A small network was shown many inputs. Here are its activations along a few directions, one row for each input.
Each table varies a few parts of the input and shows all the possible inputs, shuffled.
Descriptions start from the smaller parts, as in this example, which fits no table here: one of 3 separate values, together with either a single point or one of 11 places along a line or (one of 4 places along a line, together with one of 8 places around a ring).
Shared parts are said once, and a part with two or three values counts as separate values.
In the rows, 128 means zero.

Other details of the inputs vary at random and push rows far along two fixed directions, the same in every table; ignore that.

A family of inputs:
R1: [136 137 104 141 139 144  92 101 144 108  88 129]
R2: [125 131 107 160 108 121 101 104 126 147  75 139]
R3: [158  84 164  33 124 148 118 180 160 180 113  89]
R4: [113  68 139 100 137  98 182 223  70 189 169 121]
R5: [151 138 118  43 142 142  93 139 139 169  95 123]
R6: [125 156 110 134 100 148 118  88 151 113 114 101]
R7: [104 144 102 184 135 137 119 110 132 101 133 110]
R8: [110 158 132 126 123 146 109  81 130 111 111 140]
R9: [147 162 131 138 121 110 106 104 150 109 105 147]
R10: [155 100 153  24 154 150 110 198 132 198 125 111]
R11: [135 120 102 164 137 138 113 106 139 105 110 142]
R12: [141 119 113 171 140 139 120 115 141 131 126 144]
R13: [147 145 119  44 142 158  86 143 136 150  79 121]
R14: [ 85 109 108 187 152 116 209 180  83 111 238 121]
R15: [ 89 148 140 154 129 146 142 100 122 112 146 132]
R16: [127 182 134 145 117 118  99 109 142 105 109 112]
R17: [138 133 110 141  81 119 124  93 132 147  81 136]
R18: [111 133 103 122 143 132 146 151 108 118 162 127]
R19: [127 124 129  74 138 157  66 143 148 130  77  99]
R20: [135 146 141 169 109  74 141 125 112 138 109 141]
R21: [128 148 130 127 126 138 115  77 138 125 110 159]
R22: [110 129 126 187 143 119 175  91 103  87 173 160]
R23: [130 125 117 111 104 142 122 112 144 111 128 103]
R24: [123  78 122 170 129 111 203 145 110  93 204 121]
R25: [127 140 128 196 133  93 159 118 117  77 171 151]
R26: [141 133 156 102 132 151 114 112 139 150 112 148]
R27: [121 145 136 140 105 121 117  80 110 154  85 155]
R28: [113  87 179 102 150  90 154 216 101 115 192  96]
R29: [132  57 156  72 132 124 166 192 137 148 170 100]
R30: [156 162 132 177 116 109 123 103 145 109 132 161]
Each input here is: one of 5 separate values, together with either a single point or one of 5 places along a line.
Q: Changing only the choice among 5 separate values turns R14 into R7. The same change can be made to R5. Which row results?
A: R11
Q: Which other rows agree with R27 in the choice among 5 separate values? List them by row number.
A: R8, R15, R21, R22, R26
Q: Change only the choice among 5 separate values in R13. List by row number the other rows that result.
A: R1, R22, R24, R25
Q: Which other rows agree with R28 in the choice among 5 separate values? List them by row number.
A: R9, R16, R20, R25, R30

A family of inputs:
R31: [128 142 130 143 130 144 124  96 147 108 129 151]
R32: [135 130 109 150 116 142 122 106 157 101 130 127]
R33: [134 151 128 158 107 130 130 104 132 129 121 137]
R34: [145 142 123  96 132 151  87 118 161 125  86  93]
R35: [120 105 129 156 133 107 169 152 100 119 157 137]
R36: [119  98 163  99 167 130 145 172 121 138 158 105]
R37: [157 138 148  90 126 121 101 148 141 158 104 125]
R38: [129 143 136 161 124 118 125 102 126 124 115 153]
R39: [142 153 121 154 119 112 124 108 132 124 120 148]
R40: [115  71 156 122 156 121 170 159 105 128 195 129]
R41: [139 140 131 110 150 127 124 139 138 128 136 116]
R42: [136 136 132 113 125 109 120 129 127 136 123 135]
R43: [119 143  97 150 115 152 134 100 123 144 126 139]
R44: [124 128 110 155 111 117 124 104 135 117 113 125]
R45: [120 118 140 123 125 139 157 140 136 117 166 121]
R46: [128 140 111 148 117 120 133 106 120 114 111 146]
R47: [135 132 104 138 126 142 130  95 128 105 130 146]
R48: [134 121 106 146 120 138 122  96 142 107 132 126]
R49: [134 152 105 148 136 142 130 103 130  99 120 132]
R50: [121 144 122 151 133 140 146 111 129 112 149 116]
R51: [141 144 116 161 117 125 132 113 126 120 112 150]
R52: [135 135 160  12 112 146  75 143 144 178  57  93]
R53: [112  70 140 148 132  94 171 175 108 128 176 107]
R54: [118 137 106 153 132 146 126 100 121 143 119 156]
R55: [137 113 141  67 134 152 120 156 143 128 120 118]
R56: [113 146 123 143 144 114 124 145 115 105 160 127]
R57: [139 140 112 130 129 130 122  94 136 115 137 145]
R58: [118 111 155  34 152 144  94 200 121 144 111  88]
R59: [130 147 115 141 120 111 127 103 128 123 122 146]
R60: [144 134 119 159 108 123 112 115 144 126 107 127]
R61: [124 120  93 128 131 149 134 131 113 148 118 143]
R62: [107  93 146 146 126 103 183 158  96 130 184 119]
R63: [130 105 139 127 133 115 152 165 112 135 137 129]
R64: [126 141 136 132 124 122 116 101 128 131 102 144]
R65: [129 117 108 118 140 132 137 149 118 164 142 138]
R66: [121 108  90 156 126 139 134 129 125 143 132 125]
R67: [123  84 173 131 147 108 160 179 109 149 167 129]
R68: [136 124 172  52 132 132  87 150 136 169  75 116]
R69: [138 133 119 143 109 121 108 112 141 126  96 119]
R70: [131 150 127 154 108 126 131 103 129 126 119 135]
R71: [127 150 127 150 107 125 131 101 125 124 119 133]
R72: [146 131 144  61 135 142 103 147 159 138 116 120]
R73: [100 100 129 150 148 117 144 175 112 103 179  97]
R74: [108 138 148 104 148 136  98 147 124 126 122 116]
R75: [125 139 109 145 118 121 135 105 120 116 110 146]
R76: [118 139 129 148 123 117 130  97 122 123 117 150]
R77: [148 147 135 102 122 116 104 130 135 145 101 131]
R78: [136 132 115 167 111 117 123 113 138 119 114 128]
R79: [111 164 129 108 125 146  94 122 130 117 113 107]
R80: [115  83 143 120 137 129 176 155 109 127 194 114]
Q: Changing only one part turns R54 into R43. The same change can be made to R36. Which row results?
A: R50
Q: Changing only one part turns R55 into R32. The same change can be made to R51. Which row results?
A: R60
Q: What do these inputs look like to the network?
A: one of 5 separate values, together with either a single point or one of 4 places along a line or one of 5 places along a line
Q: A walk changes only the place on the line of 5. It starts at R76 and steps to R64. List the rest of the walk in order.
A: R68, R38, R67
Q: Which other rows agree with R56 in the choice among 5 separate values? List them by row number.
A: R37, R39, R41, R42, R57, R59, R65, R72, R77
Q: Change only the choice among 5 separate values in R79. List by row number the other rows that result.
A: R56, R58, R73, R74
Q: A walk changes only the place on the line of 5. It starts at R75 and steps to R46. List the rest of the walk in order.
A: R35, R63, R51
